These are the activations of a small neural network, seen along a few directions. Each row is one input.
In each table, some parts of the input vary, and every possible input appears once, in random order.
A made-up example of a description, with smaller parts first: values(2) and (point or ring(9) or (line(4) and ring(5))).
Shared parts are said once, and a part with two or three values counts as separate values.
(in the rows, 128 means zero)

Other details of the inputs vary at random and push rows far along three fixed directions, the same in every table; ignore that.

Table:
R1: [111  96  87  96 163 148 140  72 153  83 113]
R2: [126 146 209 101  73 125  51 148 176 119 168]
R3: [148 109 115 163 107  72 127 195  71 179  77]
R4: [174 172 139 175 167 158 149 105 123 137 141]
R5: [164 190 142 138 169 171 158 102 129 172 167]
R6: [184 148 138 169 175 164 129  95 108 149 132]
R7: [ 97 109  91  67 167 155 145 100 177 102 129]
R8: [148 126 102 139 171 139 146 106 115 131 107]
R9: [ 90 113  72  73 146 154 147  95 190 109 134]
R10: [150 114 100 142 169 145 139 107 108 133 114]
R11: [ 85 102  67 111 151 140 150  86 173  77 120]
R12: [132 134 233 121  57 127  38 109 130  94 184]
R13: [ 86 102  75 109 149 141 158  79 167  79 124]
R14: [  8  18  33  34  29  49  96 206 197  97  75]
R15: [180 154 149 162 183 169 149  85  87 149 147]
R16: [171 177 148 166 175 163 168  94 103 135 155]
R17: [129 114 126 152 104  80 154 200  53 173  87]
R18: [105 160 237 130  43 116  59 112 142  86 197]
R19: [122 150 238 120  52 129  54 122 136  88 174]
R20: [100 106  81  71 166 153 135 108 191 101 119]
R21: [181 168 154 159 183 163 153  82  94 145 144]
R22: [101 102  87  99 156 157 140  89 163  77 108]
R23: [134 119 116 163 100  71 155 202  65 169  98]
R24: [132 134 102 142 101  81 144 217  94 207 105]
R25: [138 135 108 110 173 145 156 131 139 153 121]
R26: [124 143 219 126  54 126  49 131 149  91 158]
R27: [137 122 109 167 105  71 150 207  69 168  94]
R28: [128 122 108 181  97  70 146 199  82 179  90]
Description of these inputs: line(4) and (values(2) or line(5)).
Question: Changing only the line(4) part turns R18 into R11. The same change can be made to R17. Which row results?
Answer: R22
Question: Which other rows agree with R25 in the line(4) part? List them by row number.
Answer: R1, R9, R12, R13, R19, R23
Question: Which other rows agree with R2 in the line(4) part? List them by row number.
Answer: R3, R4, R6, R14, R26, R28

Table:
R29: [ 88  66 129  66 100 124  70 115 168  56 114]
R30: [172 138 147 136 135 132 106 150 109 184 131]
R31: [122 146 147 149 105 107 151 158  93 131 128]
R32: [ 69  70 142  59  97 116  98 104 143  44 122]
R33: [167 144 142 129 137 136 107 161 123 195 130]
R34: [170 157 164 172 121 120 109 157 114 151 117]
R35: [209 198 204 155 174 177 107 126 124 174 152]
R36: [140 124  48  98 247 180 219  87 138 132  90]
R37: [135  85 147 136  84  88  83 163  71 154 113]
R38: [120 149 174  69 127 172  95  71 178 101 189]
R39: [213 177 223 181 168 170 104  91  77 138 151]
R40: [123  74  33  91 206 147 170 119 153 117  63]
R41: [170 151 167 178 119 120 106 144  96 139 119]
R42: [171 143 179 189 117 118 105 131  80 127 116]
R43: [193 218 199 199 149 157 133 115 123 148 169]
R44: [181 194 153 201 151 150 148 100  98 167 168]
R45: [151 135 159 137 137 124 139 120  64 161 143]
R46: [ 83  87 107 137  78  61 156 190  70 119  84]
R47: [ 86  61 116  63  92 126  65 106 169  79 133]
R48: [166 163 158 165 125 123 110 168 127 162 116]
R49: [149 159 145 117 136 125 139 167 107 201 142]
R50: [ 92  95  80 142  64  48 135 212 111 166  96]
R51: [ 77 133 163  83  83 136 102 110 190  56 163]
R52: [129 140  34 142 222 165 211 102 173 123  97]
R53: [126 140  22 139 209 163 205  96 171 151 114]
R54: [130 106 128 154  69  80  90 174  95 157 112]
R55: [132 127  42 153 215 162 208  81 141 101  97]
R56: [135 156 140 157 110 111 155 146  83 166 150]
R57: [133 129 171 135 114 169  70  39 161  67 172]
R58: [ 79  97  82 118  69  56 157 211 100 171 102]
R59: [109  82  85 135  68  58 107 210 109 173  81]
R60: [101 144 173 115 107 161 113  44 150  67 195]
R61: [103  79  29  79 193 140 194 103 121 135  96]
R62: [ 98 121 142  87  82 142  56 102 217  89 158]
R63: [ 87 126 171  49 103 145  83 119 192  77 155]
R64: [114 142 166 141 108 158  95  41 161  62 188]
R65: [ 53 111 124  67  83 121 116 138 202  66 139]
R66: [138 132 157 120 129 114 135 156  83 141 120]
R67: [132 118  51 164 214 160 208  69 125  89  93]
R68: [ 75 104  78 113  72  58 157 224 113 182 102]
Question: What do these inputs look like to the network?
Answer: values(2) and line(4) and ring(5)
Question: Changing only the line(4) part turns R34 into R41. The same change can be made to R58. Which row results?
Answer: R56
Question: Which other rows does R44 become when the values(2) part takes its other values? List them by row number.
Answer: R55
Question: Which other rows does R51 become when the ring(5) part takes its other values? List them by row number.
Answer: R34, R36, R40, R43
Question: Which other rows does R50 become when the ring(5) part takes its other values? List them by row number.
Answer: R30, R38, R58, R59
Question: Which other rows does R68 become when the values(2) part takes its other values? List them by row number.
Answer: R65
